Each row below holds a small network's activations on one record, seen along a few directions.
Each row is followed by the record's values for the fields TAZ, GOFEN, GEB, PUMU.
Not every record has every field; a missing one is left out.
Other fields move the rows too, some of them a lot.
In the rows, 500 means zero.
Random noise pushes rows far along 12 fixed directions. That doesn't count. These rows show it; they differ only by the noise:
[515 605 467 529 537 562 478 614 563 462 358 480 550 491 425 444 489 812
 665 398 437 459 490 546 541 458 618 366 393 478 614 257 671 500]
[493 546 435 389 589 586 617 470 515 508 473 393 622 401 538 472 493 406
 586 372 367 467 590 511 478 521 643 483 523 605 546 497 444 545]
[342 698 472 652 520 501 439 523 606 409 369 521 447 413 450 415 418 479
 512 559 534 624 692 509 458 588 311 441 582 626 505 605 665 493]
[509 582 445 437 602 519 708 589 537 405 529 510 481 459 545 415 505 618
 681 405 407 454 437 456 530 545 589 401 454 558 649 320 528 521]
[480 377 643 540 388 456 366 571 453 319 434 451 456 481 620 427 560 498
 594 331 417 441 573 258 328 386 565 516 434 644 427 406 501 530]
[463 430 458 489 689 471 526 446 715 515 658 553 447 574 537 549 426 572
 517 455 574 468 697 474 521 678 650 504 566 565 544 308 372 588]
[274 786 536 554 372 570 428 666 582 436 335 562 428 549 433 350 503 578
 555 601 460 542 577 475 482 643 231 489 316 488 443 555 780 586]
[518 289 569 569 451 407 356 434 644 544 490 537 357 636 501 570 528 526
 480 566 619 549 676 405 436 421 463 551 541 627 305 323 379 570]
[614 390 479 561 456 450 680 465 535 467 698 510 469 503 455 403 404 388
 329 631 553 540 573 564 508 418 637 375 791 532 430 500 387 503]
[496 552 419 484 449 549 476 490 475 601 556 530 641 390 401 449 513 462
 507 406 487 412 515 618 456 465 692 468 562 494 582 540 538 409]
[575 385 501 492 521 525 574 462 518 372 493 403 537 517 667 499 571 591
 511 565 459 417 346 656 496 382 417 495 769 424 535 406 411 422]
[486 626 592 594 611 588 247 445 596 493 185 378 689 414 477 597 410 600
 582 286 375 544 733 529 445 458 618 448 568 549 528 549 595 453]
[368 704 619 562 592 545 233 460 607 580 388 620 684 438 457 595 433 488
 560 238 420 435 694 474 417 640 684 521 527 480 639 649 572 396]
[334 599 384 518 542 537 462 546 574 427 637 475 489 388 501 373 435 481
 508 418 545 460 703 503 426 718 559 515 478 598 554 535 596 553]

[648 480 373 541 517 488 494 476 434 501 487 427 523 345 427 480 480 578
 565 427 549 592 465 621 498 327 619 408 574 567 583 492 586 366]	<TAZ:rez GEB:finap PUMU:sop>
[792 516 466 361 517 445 619 623 508 497 647 285 194 497 527 538 473 722
 701 422 505 694 447 413 519 536 402 526 250 608 281 466 584 544]	<TAZ:digug GOFEN:bepe GEB:rilan PUMU:sop>
[464 504 547 437 639 563 437 542 500 408 459 355 570 458 564 490 394 499
 542 292 388 540 720 361 478 540 734 486 342 528 499 481 481 649]	<TAZ:rez GEB:finap PUMU:sop>
[601 412 517 402 482 430 464 504 489 537 617 441 360 457 542 573 558 536
 632 333 524 496 525 373 380 548 552 588 349 638 393 469 470 515]	<TAZ:gika GEB:finap PUMU:let>
[539 580 603 439 372 508 564 536 516 708 300 643 510 662 317 538 540 423
 532 669 444 578 441 478 571 344 439 466 333 464 340 456 504 565]	<TAZ:digug GOFEN:feg GEB:finap PUMU:let>
[579 456 647 514 443 463 567 538 454 471 447 548 468 602 536 466 509 500
 496 639 508 573 358 562 527 295 351 485 595 375 412 501 450 458]	<TAZ:gika GEB:rilan PUMU:sop>
[366 386 597 523 541 542 433 543 584 404 572 589 516 780 600 490 488 671
 349 657 550 366 488 523 576 595 503 541 506 239 517 321 475 637]	<TAZ:rez GEB:finap PUMU:sop>
[605 425 485 491 515 503 576 474 526 374 298 314 476 454 579 475 499 517
 590 523 403 584 533 464 510 373 415 475 500 671 413 438 505 577]	<TAZ:digug GOFEN:feg GEB:finap PUMU:let>
[459 545 425 436 448 540 797 570 472 563 683 623 470 565 387 357 521 438
 430 688 529 448 393 598 579 525 539 385 525 423 556 393 439 539]	<TAZ:gika GEB:rilan PUMU:sop>
[602 480 719 669 521 530 334 433 633 534 426 514 548 663 428 614 291 554
 288 541 472 583 737 495 535 496 699 367 706 389 351 534 426 562]	<TAZ:rez GEB:finap PUMU:sop>
[486 237 361 633 481 327 477 468 442 387 614 574 325 407 555 436 575 479
 540 499 687 500 464 380 383 370 491 470 600 765 568 249 400 411]	<TAZ:digug GOFEN:bepe GEB:finap PUMU:sop>
[420 501 568 569 560 496 358 485 542 455 311 579 570 582 503 551 497 619
 501 488 491 467 501 461 566 423 484 500 491 384 576 408 552 479]	<TAZ:rez GEB:rilan PUMU:sop>
[622 555 655 472 325 566 650 603 454 484 497 417 421 635 451 466 428 466
 389 620 375 594 483 427 506 501 501 416 448 426 257 628 493 617]	<TAZ:rez GEB:finap PUMU:let>
[527 475 428 514 441 562 559 590 394 417 384 405 567 418 448 397 527 590
 527 443 417 424 454 478 486 384 669 394 415 566 597 340 592 504]	<TAZ:digug GOFEN:bepe GEB:finap PUMU:let>
[557 485 490 550 471 442 328 447 482 644 469 606 509 460 476 618 603 558
 592 406 559 452 389 543 480 452 498 580 478 487 574 498 526 321]	<TAZ:digug GOFEN:feg GEB:finap PUMU:let>
[530 551 371 452 552 551 718 537 502 387 660 324 436 485 557 393 410 537
 426 616 476 518 510 601 587 640 425 455 544 438 470 558 539 621]	<TAZ:rez GEB:rilan PUMU:let>
[506 442 543 598 481 410 438 510 537 427 647 598 370 550 575 555 514 596
 426 605 652 483 425 531 498 537 375 525 638 408 510 492 495 404]	<TAZ:digug GOFEN:feg GEB:finap PUMU:sop>
[657 542 573 461 546 533 702 506 443 382 488 359 505 490 602 531 413 462
 471 504 367 598 435 492 542 471 473 450 606 420 425 659 433 501]	<TAZ:rez GEB:rilan PUMU:let>
[449 568 555 528 340 582 341 578 426 361 547 300 446 439 571 435 493 523
 425 515 494 514 512 600 373 615 342 588 498 411 322 786 630 487]	<TAZ:rez GEB:finap PUMU:let>
[549 365 519 495 411 425 529 477 408 573 663 530 407 477 524 490 603 359
 513 521 590 542 427 498 407 343 478 562 540 504 427 512 349 444]	<TAZ:gika GEB:rilan PUMU:let>
[549 530 622 513 599 465 448 534 569 408 702 486 417 530 600 554 429 640
 492 441 527 457 451 553 462 681 536 512 610 344 529 555 473 457]	<TAZ:digug GOFEN:bepe GEB:finap PUMU:let>
[518 523 483 521 598 448 411 427 529 615 607 594 503 467 478 657 514 614
 547 423 599 462 360 593 482 529 504 564 549 395 614 532 483 316]	<TAZ:digug GOFEN:bepe GEB:rilan PUMU:let>
[770 402 614 511 370 493 486 470 406 696 213 436 464 529 361 696 597 606
 641 487 428 641 340 485 519 141 502 418 439 559 340 428 451 401]	<TAZ:rez GEB:finap PUMU:let>
[267 356 463 441 633 674 446 461 462 268 358 242 754 477 755 397 507 374
 436 478 408 374 716 544 429 479 544 570 582 528 530 370 383 733]	<TAZ:gika GEB:finap PUMU:sop>
[406 642 640 504 463 592 515 493 580 573 183 603 619 636 360 524 440 366
 426 571 330 538 656 333 554 534 471 455 397 519 417 571 528 635]	<TAZ:rez GEB:rilan PUMU:let>
[578 565 495 373 396 618 414 482 537 644 305 387 611 597 448 573 611 609
 533 606 406 473 384 727 553 452 377 578 422 348 392 515 580 483]	<TAZ:digug GOFEN:bepe GEB:finap PUMU:let>
[576 593 265 357 503 578 744 532 498 621 576 358 441 380 346 420 487 497
 565 534 516 586 500 614 550 552 514 412 356 603 446 497 573 569]	<TAZ:gika GEB:finap PUMU:let>
[500 661 506 459 540 589 444 475 520 562 223 368 611 437 445 556 493 499
 582 464 366 591 577 574 528 487 450 510 418 542 477 608 617 533]	<TAZ:digug GOFEN:bepe GEB:finap PUMU:let>
[487 646 591 603 435 508 418 618 513 477 439 519 453 498 423 483 413 651
 485 457 447 549 500 439 498 586 473 417 412 453 482 582 703 478]	<TAZ:digug GOFEN:bepe GEB:finap PUMU:let>
[524 554 536 596 416 454 529 644 457 447 509 640 313 576 450 494 576 710
 611 553 566 531 275 413 518 456 367 449 361 412 540 354 589 440]	<TAZ:rez GEB:rilan PUMU:let>
[540 337 508 494 483 498 610 485 414 407 567 400 527 495 599 461 495 399
 406 568 497 490 483 516 490 372 534 474 656 539 447 456 358 536]	<TAZ:digug GOFEN:feg GEB:finap PUMU:sop>
[532 430 419 630 576 428 374 406 586 584 603 579 454 508 421 597 422 587
 407 496 688 503 572 575 517 536 596 473 636 460 537 481 488 394]	<TAZ:rez GEB:finap PUMU:let>
[626 421 423 621 468 454 591 490 438 370 276 380 514 361 446 456 499 495
 540 535 484 604 505 517 489 211 497 324 669 725 538 379 522 466]	<TAZ:digug GOFEN:feg GEB:finap PUMU:let>
[568 275 441 559 508 432 492 344 439 506 572 543 659 420 506 500 536 336
 327 553 590 433 459 617 471 268 637 474 849 502 574 532 310 368]	<TAZ:digug GOFEN:feg GEB:finap PUMU:sop>
[614 571 487 522 323 544 440 555 504 634 435 499 505 587 296 488 479 657
 420 644 514 544 442 626 596 434 470 429 466 344 355 515 654 488]	<TAZ:rez GEB:finap PUMU:sop>

Here are new rows. What are their fields?
[475 349 379 508 380 528 402 510 347 527 335 445 589 374 414 441 620 483
 571 408 493 413 501 419 452 256 655 483 390 653 531 319 509 508]	<TAZ:rez GEB:finap PUMU:sop>
[444 339 442 552 398 553 370 510 410 357 396 307 436 485 652 503 644 590
 493 541 522 405 395 529 432 418 265 599 514 504 431 429 529 506]	<TAZ:rez GEB:finap PUMU:let>
[622 310 445 488 691 406 542 405 599 307 648 360 401 443 697 574 472 611
 549 429 555 492 553 532 461 578 522 525 708 608 520 384 387 493]	<TAZ:gika GEB:finap PUMU:let>
[685 375 561 461 604 508 453 421 455 499 444 339 557 464 631 645 501 606
 575 341 443 512 405 527 470 372 576 520 596 499 488 444 391 399]	<TAZ:digug GOFEN:bepe GEB:finap PUMU:sop>
[444 437 583 590 588 447 588 396 541 370 263 534 528 530 592 557 483 371
 458 631 442 571 511 439 531 364 303 455 712 589 541 488 377 516]	<TAZ:digug GOFEN:feg GEB:rilan PUMU:let>
[568 447 521 454 434 566 458 547 467 523 547 337 376 554 508 490 556 639
 515 564 515 520 438 568 476 439 427 554 421 431 346 466 500 557]	<TAZ:rez GEB:rilan PUMU:sop>
[678 448 541 429 373 499 486 476 422 621 554 411 545 533 498 573 548 562
 483 547 512 510 347 682 513 374 454 569 554 340 354 605 508 413]	<TAZ:gika GEB:finap PUMU:let>
[575 374 612 568 406 404 648 495 465 396 501 660 460 618 565 462 551 380
 389 677 479 476 295 421 546 357 371 452 695 435 495 482 422 446]	<TAZ:digug GOFEN:feg GEB:finap PUMU:let>
[599 500 434 455 683 407 639 489 627 504 475 468 348 511 547 606 485 659
 655 530 557 606 494 471 580 534 392 469 465 588 525 317 483 523]	<TAZ:digug GOFEN:bepe GEB:finap PUMU:let>
[496 451 344 377 596 553 612 413 495 621 524 353 457 415 483 569 532 388
 552 420 516 539 586 463 471 560 566 561 376 724 470 430 368 607]	<TAZ:digug GOFEN:bepe GEB:finap PUMU:let>
[663 509 604 417 537 463 480 482 616 663 541 586 481 641 425 665 505 633
 568 437 480 461 463 514 582 561 653 489 467 434 500 421 422 466]	<TAZ:digug GOFEN:feg GEB:finap PUMU:sop>
[395 459 341 379 405 521 718 553 448 457 633 586 520 522 530 290 623 426
 463 702 551 350 324 629 544 548 367 522 517 465 590 429 514 514]	<TAZ:gika GEB:finap PUMU:sop>
[610 528 489 511 489 485 595 590 377 424 463 473 481 371 475 441 510 552
 640 373 444 534 433 405 474 329 603 368 444 591 614 396 552 456]	<TAZ:gika GEB:rilan PUMU:sop>
[518 428 294 262 610 557 528 370 541 753 521 371 481 475 557 654 667 533
 658 500 538 485 453 619 528 529 379 711 336 569 474 373 352 539]	<TAZ:digug GOFEN:bepe GEB:rilan PUMU:sop>
[669 645 411 520 378 616 557 606 335 457 483 196 534 315 434 394 427 612
 424 491 419 596 420 653 517 451 461 420 457 421 392 735 764 434]	<TAZ:digug GOFEN:bepe GEB:finap PUMU:let>
[413 597 495 431 375 499 710 579 497 582 447 631 454 580 386 418 562 369
 541 624 432 526 481 361 555 544 441 455 320 598 473 425 503 635]	<TAZ:digug GOFEN:feg GEB:finap PUMU:let>
[577 518 387 497 462 470 719 575 459 527 477 495 428 415 310 377 516 456
 626 560 526 625 486 505 523 298 552 343 429 655 492 355 532 550]	<TAZ:gika GEB:rilan PUMU:let>
